Input:
[[79 38 25 72 43 64 58 57 44 68 68 48 49 73 70 12]
 [46 35 48 67 76 65 92 70 45 37 74 34 66 46 53 81]
 [65 48 37 69 35 63 44 83 48 72 58 46 64 50 83 30]
 [45 75 97 73 52 41 46 56 52 73 54 27 78 74 47 84]
 [62 55 86 75 46 52 89 55 62 50 62 42 58 59 53 91]]
Output: 12

Input:
[[6838 3815 8545 6208 8381 4991 7541 5472]
 [5682 6152 6967 5535 6479 8391 4078 3465]
 [6556 7761 3085 7905 7246 3269 3405 6138]
 [7610 6264 3239 5147 8433 6805 5245 3091]
 [6895 4526 6757 8147 3459 5957 7949 3319]
 [5349 4381 3711 7962 6235 4713 5148 7290]
 [7346 5336 4654 8340 6805 7206 3945 5356]]
Output: 5472

Input:
[[-509 -393  542 -190  553 -461 -481]
 [ -78  -61   48  -34   49  -70  -79]
 [ -18  -33  -27  -43  -27  -31   -2]
 [   3    2    5    1    5    2    6]
 [ 153  122  -67   76  -69  135  153]
 [ 234  200  -75  141  -78  219  224]
 [ 225  192  -66  136  -69  210  217]]
Output: -481

Input:
[[7468 5966 6993 5649 7277 5693 2879 4484 7027 7289 7812 8088 6394 6472
  4941]
 [5887 6218 7126 6207 5815 5436 7050 6306 6050 6299 6660 6240 6394 6386
  6699]
 [6791 6471 7126 6346 6181 5949 6454 6710 5683 6157 6916 6240 6721 6300
  6348]
 [5887 6471 6728 6625 5998 5693 6752 6103 5805 6440 7044 6240 6068 6472
  6699]
 [3854 4830 7788 4673 7825 7999 7646 4282 6416 7855 6532 8550 5306 7506
  7930]]
Output: 4941

Input:
[[6153 6423 4727 6017 4835 5973 5280 7662 5810 4372 6023 5367 7215]
 [6494 1037 5544 6557 6668 4872 6877 9205 7235 6987 4278 2890 3584]
 [6375 1092 6896 6553 7402 3926 7116 8825 6961 7416 5778 2164 5654]
 [6014 6121 5338 5699 5055 5676 5634 6879 5840 4867 6558 5162 7631]
 [6338 2622 6331 7108 7309 4519 6190 8633 6639 6467 5070 3525 4609]
 [6090 6312 5942 6792 5929 5650 5310 6520 5560 4937 6055 5883 6005]]
Output: 7215

Input:
[[3261 4447 4313 3889 5003 5823 6190 3906 4787 4092 4472 5035 4348 5046
  4425]
 [2574 6350 3175 6356 6181 3495 1186 5255 6409 8400 5257 4702 2819 4600
  6461]
 [2111 6202 3203 4760 6371 4733 3390 4917 4861 6119 5179 4710 2978 5463
  6284]
 [2241 5682 3544 4219 6144 5249 4660 4590 4608 5058 4969 4794 3492 5496
  5725]
 [4657 4938 4578 6640 4696 3416 1359 5161 6727 8114 4862 4782 4004 4302
  5001]
 [3155 4685 4207 3949 5207 5690 5911 4075 4674 4219 4578 4976 4243 5147
  4675]
 [2168 5873 3402 4564 6227 4966 3963 4715 4822 5698 5044 4774 3234 5404
  5935]
 [3506 4416 4465 3866 4884 5848 6326 3907 4646 4016 4464 5030 4462 5050
  4391]]
Output: 4425
---
[-100   75   11   36   85    6   20] Answer: -100
[ 75  33  72 -25] Answer: 75
[ 57  71 -41   9  98] Answer: 57
[ 16 -45  74 -90 -13  36] Answer: 16
[ 60  80  66 -78] Answer: 60
[-90   9 -54 -84] Answer: -90
[  0 -81 -17   9] Answer: 0
[70 28 77  1] Answer: 70
[ 96 -23 -22 -88 -27] Answer: 96
---
[[ 20  90  29  -6  14]
 [ -9  61 -10 -27  -6]
 [ 12  25 -10   5   1]] value 5

[[ -8  20  15  11   6]
 [  0  73  92  31 -40]
 [-34  43  52   1 -36]] value 1

[[  -7   14    5  -66   98]
 [  15  -26   -3  -40  -45]
 [  -4   82  -53 -102    6]] value -102

[[ 10  28 -36  96  -8   0]
 [-15 -30  51   0  27 -47]
 [  3  40 -50 -28 -25  38]] value -25

[[ 34 -22  -1 -65]
 [ 28  53 -27 -56]
 [-50 -14 -44  75]] value -44

[[ -47   12   48  -99  -42]
 [  -8  -48   24  -92   74]
 [  -1 -100   35  -58  -34]] value -58
---
106,53,15,11,0,-71
-89,60,41,-90,-16,41
--> 60

-58,-95,-17,20,87 --> -58

22,84,51,-17,27,73 --> 84

17,-24,-91,9,26,5,-80 --> -91

-30,-68,92,-2,107 --> -30

34,7,22,98,-7,-14 --> 7

-69,51,70,20,81
58,-101,-91,10,-65
--> 58

38,51,77,1
-28,23,-16,-9
-22,29,-13,-13
--> -9

-63,-3,60,47,22,85,-89 --> 60
---
[[-18 -39 -37 -15 -54  42]
 [-15 -25 -25   7 -38  19]
 [-32 -54 -54  -9 -76  49]] → -54

[[ 44  24  12  -1]
 [-14 -12   5 -15]
 [104  47  39 -28]] → 39

[[  0 -92 -43 -38]
 [-29  -2 -10  12]
 [-15  40  15  23]] → 15

[[ 42  48  -2  20 -32]
 [  1   3 -39  39  93]
 [-49  11  39  -6   9]] → 39

[[ -5  13   1 -16]
 [-39 -16   3  86]
 [ 20  23 -13  -5]] → -13

[[-35 -24 -19 -53 -30  64  72]
 [-13  47   0  18  43  39  10]
 [ 84 -22  -6  -1  45 -52 -55]] → -6

[[  53   45   80  -80    8   28  -74]
 [ -31   -5   42   -2   76  -86   11]
 [  24   50  -34    4   91 -105  -67]] → -34

[[-18  39  22  -7   1]
 [-38  24  68 -63   8]
 [  5   3   5 -83  60]] → 5

[[-40 -90  18  33   3  29]
 [-82 -10 -15 -12 -45 -14]
 [-96  -6  17 -15 -51 -24]] → 17

[[-12 -12  50 -59 -51  -5]
 [  1  41   5 -40  56  86]
 [ 20 -27  24 -41 -28   0]] → 24
---
[   2   -2 -101  -50   33  102] => 102
[-38 -80 -28  46 -58 -24] => -24
[-28 -69  58  22 -82] => -82
[  6  52  53 104  10  51  26] => 26
[-66  41  28  84  69 -90] => -90
[ -10  -68 -106  -86] => -86
---
[[ 48 -54  35  64 -62  -8 -94]
 [-34  91   0 -46 -55  23  18]
 [ -6 -47  26 107 -42 -17 -63]] >> 23

[[ 103  -79   53 -100]
 [  28  -98   12 -106]] >> 53

[[  33   42   81  -88  -26]
 [ -21   -8 -100   36   -3]] >> -88

[[  1  24 -25  21 -85 -10]
 [-17   1 -16  25 -25  14]] >> -85

[[ -13   50  -17  -29  -21 -104  -50]
 [  39  -27  -46   42   28 -104   15]
 [  25   -6   72   45   37   24   35]] >> -104

[[ -7 -44  17 -28 -12]
 [-99 -17 -10 -17  59]] >> -28

[[ 47 -59 -79  17  88  31]
 [-75  52  67 -61 -57  70]] >> 88

[[ 78  -8 -29  23 -31]
 [ -9 -53  28 -73  -1]] >> 23

[[-55  33 -51 -66   6]
 [ 62  36 -64  73  92]
 [ 48 -31 -27 -33  15]] >> 73

[[  14  -16   30  -22]
 [ -18  -15  -15   20]
 [   9   20  -18 -105]] >> -15
---
[[-33 -34 -13 -10   6 -76 -34]
 [-62 -60  -7  60  29  58 -23]] --> -60

[[95 -1  0 25]
 [32 30 32 12]] --> 30

[[-93 -37 -26 -38  31 -41  43]
 [ 26  95  15  23 -24  77  25]] --> 95

[[-61 -69  14 -53 -93  -8  31]
 [  6  22  59 -16 -33  10 -26]] --> 22

[[-36 -90  58   2   9  63]
 [-44 -36  -2   0  -7  14]] --> -36

[[32 20 27 33 -4 28]
 [ 3 34 83 22 33 -8]] --> 34

[[-64 -50 -95  38]
 [-15 -61 -86  31]] --> -61

[[ 40  52  11  60  28]
 [-11  77 -90  27 106]] --> 77

[[ 34  86  50   9]
 [-23 -41  20  29]] --> -41

[[ 12   1  19   0   4   9  49]
 [-16  20 -79  -9  -6  -2 -17]] --> 20
---
[[ 33 -12 -56  63]
 [ 86 -12 -56   9]
 [ 16 -12 -48  99]] | -48

[[ 20   0  75 -34 -44  40  58]
 [-21   7 -85  40  46 -47 -65]] | -47

[[ -61   67  -21    2]
 [-105   15   15   69]] | 15

[ -64   39  -31   -9 -101  -23] | -101

[[ 83  12 -12 -34  55 -42  85]
 [ 52  16  -8 -31  17 -31  95]
 [  1  47  68  39  21  79  17]] | 79

[[ 92 -32  19 -51  26 -37]
 [  5   2  -2  -1   9 -14]
 [ 23 -11   4 -12  -5   6]] | -5
